Each row below holds a small network's activations on one input, seen along a few directions.
In each table, some parts of the input vary, and every possible input appears once, in random order.
Descriptions start from the smaller parts, as in this example, which fits no table here: ring(8) and (point or ring(11) or (values(2) and line(6))).
Shared parts are said once, and a part with two or three values counts as separate values.
In the rows, 128 means zero.

Other details of the inputs shift rows strongly along three fixed directions, in all tables alike. That doesn't count.
To show where, the next rows are all for the same input, with only those details redrawn:
[145 145  84 104 125 127 116 164  85 116 158 100 150]
[122 101  87 103 153  97 167 133  82  79 189  82 165]
[131  63 173 125 146 108 185 111 145 100 199 119 110]
[144 140  98 109 126 130 122 159  96 117 158 110 140]
[180 128 223 144  88 177  99 154 198 185 141 186  37]
[115 156 105 138 117 135 148 124 154 123 110 144 160]
[113 157 105 138 122 136 152 126 156 121 108 145 154]
[114 156 104 138 118 135 148 125 154 122 109 143 160]

A family of inputs:
row 1: [173 145 186 138 117 149  63 151 147 143 128 139  57]
row 2: [109  46 177 132 166  95 161  92 139 131 185 118 107]
row 3: [108 149 104 168 146 130 123 121 144 127  98 137 155]
row 4: [151   9 217 142 150 119 167  84 188 141 145 162  77]
row 5: [ 99 156 125 164 120 144 140 118 129 119  87 127 144]
row 6: [162 139 108 125 117 145  50 191  94 152 144 120  96]
row 7: [124 167 111 151 131 142 151 119 151 125 108 133 159]
row 8: [137 130 103 114 130 138 161 112 157 136  73 148 155]
row 9: [145 150 137 107  99 156  66 171  72 171 129 107  96]
row 10: [117 175 119 141 137 129 152 115 142 145 106 137 159]
row 11: [193 129 121  79 116 139  51 167  90 138 101 124  93]
row 12: [113 112 113 116 112 126 126 131  82 121 143 103 119]
row 13: [108 170 128 140 137 108 118 102 142 122  86 135 147]
row 14: [152 146 130 121  93 159  69 187  80 144 131 114  85]
row 15: [118  77 120  93 147  80 132 106  94  80 181  89 121]
row 16: [137 125 103  98 125 124 130 137  99 127 165 114 133]
row 17: [ 91 134 179 142 132 121 137  74 197 136  85 171 118]
row 18: [123 138  97  99 140 117 141 127  95 132 151 102 162]
row 19: [114 125 111 125 120 146 147 115 125 127  52 142 148]
row 20: [138 106 162 132 125 132 153 126 156 125 161 141 107]
row 21: [104 153 112 161 145 117 125 114 138 147  98 138 159]
row 22: [104 151 115 137 120 116 114 113 154  99  90 142 145]
row 23: [ 95 160 133 157 121 131 143 111 122 138  86 130 148]
row 24: [116  62 105 114 154  90 139 117  91 107 191  92 130]
The inputs of row 20 and row 14 match in every part but one. If row 10 is changed in the same way as row 20 into row 14, which row does it become? -> row 23
What is each input in this table made of? -> values(4) and (point or ring(5))
Which other rows agree with row 21 in the values(4) part? List them by row number. -> row 2, row 3, row 4, row 6, row 24
Which other rows does row 1 become when the values(4) part takes its other values? List them by row number. -> row 3, row 5, row 7

A family of inputs:
row 25: [ 91  95  88 133 161 106 147  94 124 104  76 130 173]
row 26: [147 176  94 125 103 150  16 175  68 167  74 116 105]
row 27: [107 142  95 121 141  96 164  98 146  86 108 125 178]
row 28: [ 94 111 194 160 138 133 136  69 200 155  51 185 108]
row 29: [122 161 100 138 116 147 118 158  80 131 125  99 138]
row 30: [119 143 172 162 133 136 154  85 229 152  99 192 113]
row 31: [166 178 137 148 102 178  68 159 187 180  95 185  93]
row 32: [101 121  86 139 137 132 188 111 129 105 107 130 182]
row 33: [147  84 134  87 150  86 130 134  77  77 207  66 127]
row 34: [169 172  87  99 114 144  28 174  74 176  69 127 113]
row 35: [134 159  99 114 118 146 121 150  87 140 124 100 146]
row 36: [154  82 213 132 130 133 136 133 147 165 198 134  71]
row 37: [166  67 194 139 128 142 140 146 158 161 191 149  72]
row 38: [101 135  95 129 136 121 189  98 124 113 109 125 182]
row 39: [ 79 151  94 157 155 102 155 102 139  95 126 125 171]
row 40: [152  82 215 138 122 118 118 132 147 111 186 125  56]
row 41: [168  79 204 130 125 132 141 130 154 170 194 140  70]
row 42: [127  76 129 102 127 101 139 133  57  77 205  62 114]
row 43: [ 94 134  94 112 128 111 179  95 131  94 102 127 173]
row 44: [ 72 144  99 163 143 109 172 111 128 113 127 123 182]
row 45: [160  67 116  93 149  95 134 148  85  73 204  79 127]
row 46: [126 159 100  95 112 135 111 149  91 120 117 110 137]
row 47: [110 143 146 150  94 162 153 105 207 138  59 196 122]
row 48: [166 211  85 109 109 155  35 184 102 170 119 122 121]
What is each input in this table made of? -> line(4) and (point or ring(5))
